A small network was trained on invented records. Each row is its activation on one of them, seen along a few directions.
Each row is followed by the record's values for the fields T, C, Z, G, Y, W, K.
Not every record has every field; a missing one is written missing.
The largest differences between rows may come from other fields.
(in the rows, 500 means zero)
Random noise pushes rows far along 4 fixed directions. That doesn't count. These rows show it; they differ only by the noise:
[547 698 545 529 275 542 566 549 589 297 530 621 449 600 485 659 766 620
 352 573]
[497 693 431 517 315 504 636 472 715 504 579 671 452 599 557 625 736 550
 460 458]
[606 501 688 550 407 422 468 592 454 141 516 555 557 517 380 548 535 614
 277 718]
[550 546 516 511 349 518 547 455 588 455 473 552 451 537 541 509 613 630
 534 568]
[491 575 494 568 373 441 616 453 688 570 556 619 517 542 526 547 627 499
 534 481]
[393 780 546 722 216 475 718 513 781 680 598 671 546 602 475 748 914 352
 528 369]

[496 378 359 504 386 829 415 380 501 425 226 385 214 479 806 382 518 817
 592 706] | <T:t2 C:c3 Z:z5 G:missing Y:missing W:w2 K:missing>
[604 463 399 323 331 670 396 458 418 473 332 385 293 510 501 399 615 713
 669 480] | <T:missing C:missing Z:missing G:missing Y:y4 W:missing K:k1>
[508 609 422 317 381 643 400 703 367 401 373 407 246 569 643 651 772 632
 475 577] | <T:missing C:missing Z:missing G:missing Y:y3 W:missing K:missing>
[441 389 570 734 338 502 616 470 613 574 373 473 528 425 459 507 817 567
 685 541] | <T:t1 C:c2 Z:z3 G:g2 Y:missing W:w1 K:k2>
[403 476 378 410 598 445 472 699 507 721 508 455 415 504 696 565 511 346
 623 453] | <T:missing C:missing Z:missing G:missing Y:y3 W:missing K:missing>
[384 318 458 730 570 333 655 375 766 627 591 617 662 382 416 429 427 392
 493 451] | <T:t2 C:c2 Z:z5 G:g2 Y:missing W:w1 K:k2>
[499 377 516 570 350 359 614 533 640 456 429 527 523 528 363 506 720 379
 618 523] | <T:t2 C:c1 Z:z4 G:g2 Y:missing W:w3 K:k1>
[564 377 378 412 458 532 477 434 573 410 431 462 392 542 641 443 656 673
 613 565] | <T:t2 C:c3 Z:z3 G:g1 Y:missing W:w1 K:k3>
[506 467 422 407 559 466 473 499 547 698 529 387 481 479 561 430 443 500
 616 410] | <T:missing C:missing Z:missing G:missing Y:y3 W:missing K:k3>
[625 131 633 476 515 399 416 464 349 345 260 365 539 435 353 257 383 572
 700 747] | <T:t2 C:c1 Z:z4 G:g2 Y:missing W:w3 K:k1>
[553 650 425 369 429 614 420 654 414 448 455 465 334 544 618 592 681 596
 405 451] | <T:missing C:missing Z:missing G:missing Y:y4 W:missing K:k3>
[693 226 500 284 594 462 323 424 353 222 467 396 474 400 346 223 221 693
 511 629] | <T:missing C:missing Z:missing G:missing Y:y4 W:missing K:k1>
[569 657 504 249 354 731 455 359 456 425 431 485 329 637 417 512 558 781
 461 470] | <T:t2 C:c1 Z:z5 G:g2 Y:missing W:w1 K:k1>
[437 429 720 746 433 589 446 532 395 482 338 362 550 489 347 560 620 449
 570 624] | <T:t2 C:c3 Z:z5 G:g1 Y:missing W:w2 K:missing>
[607 412 516 458 538 516 420 472 428 472 491 438 540 453 419 392 368 492
 549 506] | <T:missing C:missing Z:missing G:missing Y:y4 W:missing K:k1>
[533 527 247 276 731 343 529 385 648 493 759 632 540 480 542 342 206 507
 309 422] | <T:missing C:missing Z:missing G:missing Y:y3 W:missing K:k1>
[481 748 394 554 273 722 527 542 504 479 399 461 257 636 713 672 850 588
 557 467] | <T:t2 C:c1 Z:z6 G:g1 Y:missing W:w1 K:missing>
[488 416 542 538 566 482 498 433 528 655 436 409 547 371 590 416 462 447
 662 589] | <T:missing C:missing Z:missing G:missing Y:y1 W:missing K:k3>
[504 444 532 569 448 486 523 555 513 270 538 520 517 562 475 536 720 538
 370 605] | <T:t2 C:c1 Z:z3 G:g1 Y:missing W:w1 K:k1>
[360 673 556 793 354 650 631 404 621 749 522 575 518 476 552 597 536 493
 517 467] | <T:t1 C:c2 Z:z5 G:missing Y:missing W:w2 K:missing>
[503 548 684 651 413 344 574 532 543 376 635 586 661 519 282 606 659 470
 402 496] | <T:t1 C:c2 Z:z3 G:g1 Y:missing W:w1 K:k2>
[556 435 424 390 411 764 471 245 456 675 311 395 325 408 678 315 523 716
 867 489] | <T:missing C:missing Z:missing G:missing Y:y4 W:missing K:k1>
[559 630 724 510 327 809 444 326 268 513 409 365 481 546 352 488 518 829
 585 519] | <T:t1 C:c2 Z:z5 G:g1 Y:missing W:w1 K:k2>
[535 485 362 457 490 511 579 364 562 585 463 455 383 526 524 465 514 550
 673 399] | <T:t2 C:c1 Z:z5 G:g1 Y:missing W:w1 K:missing>
[488 666 432 457 284 734 567 465 558 428 460 541 410 535 540 629 832 635
 585 451] | <T:missing C:missing Z:missing G:missing Y:y1 W:missing K:k2>
[483 622 468 626 424 405 663 482 628 452 595 580 504 542 379 641 647 409
 440 389] | <T:t2 C:c2 Z:z5 G:g1 Y:missing W:w1 K:missing>
[408 606 398 612 421 540 703 389 694 807 459 502 427 572 468 569 765 344
 755 277] | <T:t2 C:c3 Z:z5 G:g1 Y:missing W:w1 K:missing>
[489 790 311 448 558 594 485 490 575 353 667 706 400 602 717 638 424 667
 154 465] | <T:t1 C:c1 Z:z2 G:g1 Y:missing W:w2 K:missing>
[499 516 418 319 608 332 476 741 495 355 667 640 472 554 490 629 497 342
 301 435] | <T:missing C:missing Z:missing G:missing Y:y4 W:missing K:missing>
[513 452 411 339 664 492 436 559 371 460 512 481 476 478 650 463 326 515
 397 636] | <T:missing C:missing Z:missing G:missing Y:y3 W:missing K:missing>
[474 638 292 498 434 588 555 385 640 384 564 636 375 572 579 626 604 650
 387 468] | <T:t2 C:c3 Z:z5 G:g1 Y:missing W:w2 K:missing>
[482 468 721 550 417 500 366 720 258 479 319 241 503 470 425 553 635 481
 537 603] | <T:missing C:missing Z:missing G:missing Y:y3 W:missing K:k3>
[446 373 564 458 633 312 438 684 450 464 554 476 542 444 465 541 445 340
 448 585] | <T:missing C:missing Z:missing G:missing Y:y3 W:missing K:missing>
[469 481 399 332 568 455 555 528 503 508 535 565 489 522 546 486 412 440
 577 398] | <T:missing C:missing Z:missing G:missing Y:y1 W:missing K:missing>
[471 455 348 526 527 595 542 382 561 455 508 568 422 534 564 422 431 590
 440 573] | <T:t2 C:c1 Z:z5 G:g1 Y:missing W:w2 K:missing>

Here are new rows. What are their fields?
[575 432 502 430 619 476 485 454 415 454 533 452 465 532 512 448 275 526
 488 519] | <T:t2 C:c1 Z:z5 G:g1 Y:missing W:w1 K:missing>
[487 531 528 383 473 477 487 682 412 342 508 509 458 544 451 612 583 456
 469 494] | <T:missing C:missing Z:missing G:missing Y:y1 W:missing K:missing>
[457 546 664 611 449 543 452 686 360 619 422 288 606 498 492 611 620 378
 517 541] | <T:missing C:missing Z:missing G:missing Y:y3 W:missing K:k3>
[458 554 605 564 360 591 474 614 401 526 448 470 418 478 472 632 734 425
 565 528] | <T:missing C:missing Z:missing G:missing Y:y4 W:missing K:missing>
[567 510 220 313 548 516 509 434 612 616 562 592 434 541 573 422 432 492
 561 336] | <T:missing C:missing Z:missing G:missing Y:y4 W:missing K:k1>
[397 537 516 561 474 601 504 553 389 811 382 353 482 474 665 555 576 370
 702 534] | <T:missing C:missing Z:missing G:missing Y:y3 W:missing K:missing>
[411 628 591 605 499 370 608 605 631 356 743 647 727 486 294 615 570 319
 285 373] | <T:missing C:missing Z:missing G:missing Y:y1 W:missing K:k2>
[482 325 621 667 429 438 513 454 474 506 511 394 576 486 457 426 587 481
 617 567] | <T:t2 C:c1 Z:z3 G:g1 Y:missing W:w1 K:k1>
[504 496 560 630 424 462 520 586 484 556 507 521 618 474 379 632 695 321
 435 448] | <T:missing C:missing Z:missing G:missing Y:y4 W:missing K:k1>
[577 441 377 372 555 498 507 458 491 383 525 485 399 576 547 473 411 530
 473 497] | <T:t2 C:c1 Z:z5 G:g1 Y:missing W:w1 K:missing>
[480 523 685 648 325 584 484 577 434 468 460 428 493 432 345 600 771 429
 612 561] | <T:missing C:missing Z:missing G:missing Y:y4 W:missing K:k1>
[475 465 519 579 708 296 608 537 580 454 713 646 648 532 400 502 288 247
 262 468] | <T:t2 C:c1 Z:z5 G:g1 Y:missing W:w1 K:missing>
[521 520 532 486 431 584 499 496 497 357 413 434 506 443 530 501 621 596
 511 593] | <T:missing C:missing Z:missing G:missing Y:y1 W:missing K:k3>
[630 444 466 319 427 698 333 536 331 414 336 332 328 477 582 383 476 751
 613 523] | <T:missing C:missing Z:missing G:missing Y:y4 W:missing K:k3>
[456 555 761 715 496 414 392 735 378 717 457 333 626 452 426 584 518 248
 552 454] | <T:missing C:missing Z:missing G:missing Y:y4 W:missing K:k3>
[573 410 518 496 626 334 469 537 508 403 631 568 665 461 313 435 311 347
 378 468] | <T:missing C:missing Z:missing G:missing Y:y4 W:missing K:k1>
[496 566 345 299 708 446 468 639 518 680 609 565 411 536 761 564 365 361
 450 409] | <T:missing C:missing Z:missing G:missing Y:y4 W:missing K:missing>
